These are the activations of a small neural network, seen along a few directions. Each row is one input.
In each table, some parts of the input vary, and every possible input appears once, in random order.
A made-up example of a description, with smaller parts first: one of 6 places along a line, together with either a single point or one of 9 places around a ring or (one of 3 separate values, together with one of 8 places around a ring).
Shared parts are said once, and a part with two or three values counts as separate values.

Other details of the inputs vary at random and push rows far along three fixed directions, the same in every table; ignore that.
To show where, the next rows are all for the same input, with only those details redrawn:
[  5   1  -6  11   4   2  20   4 -15 -21  -7  -4  -3]
[-16   8   2  10  -9   6  16  37 -46 -27 -15 -48 -18]
[ -8   4   6  18   0   8  21  21 -24 -23  -8 -20  -9]
[ 37  -7 -23  27  54   7  20 -44  24 -27   3  61  25]
[ -9   4   4  20   0   9  22  19 -25 -24  -9 -22  -8]
[ 18  -2  -9   9  10  -3  24 -14   3 -13   0  23   4]
[-17   8   0  12  -9   6  16  34 -47 -28 -16 -50 -18]
[-18   6   0  38  22  21  13  30 -43 -49 -22 -39  -5]

Rows:
r1: [-16   7  79 -38 -62  73 -21  -6  41  68  38  64 -33]
r2: [  7  -7 -24  46  39   3 -23   0  33 -23  -9   7  27]
r3: [-18   7   1  11  -8   5  17  35 -47 -28 -15 -47 -16]
r4: [ 11  -2 -30 -91 -46 -82  -9 -18 -17  38  15 -35 -32]
r5: [ 25 -26 -23 -54 -14 -55 -27 -12  23  56   7  -3  14]
r6: [-31  25 114  13 -62 110 -13  21  45  26  15  59  -1]
r7: [ 18 -14 -18  33  57  -4  25 -57  13 -20   7  63  26]
r8: [ -4  -9 -27 -72 -49 -70   1  -7 -24  35  17 -26 -19]
r9: [-36  -5  -2  56  24  -1 -24  29 -13 -33 -21 -40  11]
r10: [ 26  -8 -41 -17  57 -26 -28 -29  46  19  -8  18  29]
r11: [ 12  -9 -42 -10  10 -23  -8 -11  -4 -20  -3 -11  10]
r12: [ 31 -17 -35 -53 -19 -39 -17 -10  41  59   7  -5  19]
r13: [-23  23  83  -3 -59  85 -16  17  19  59  35  56 -12]
r14: [-22   6   0   4  -3 -26 -26  26  -4  -3 -13 -50  -9]
r15: [ 30   6  -8  29  63  -7  18 -66  20 -22   1  52  18]
What is each input in this table made of? -> one of 3 separate values, together with either a single point or one of 4 places along a line
Changing only the choice among 3 separate values turns r5 into r10. The same change can be made to r13. Which row results? -> r1
Change only the choice among 3 separate values in r8. List by row number the other rows that result. -> r4, r11
Change only the choice among 3 separate values in r2. List by row number the other rows that result. -> r9, r14
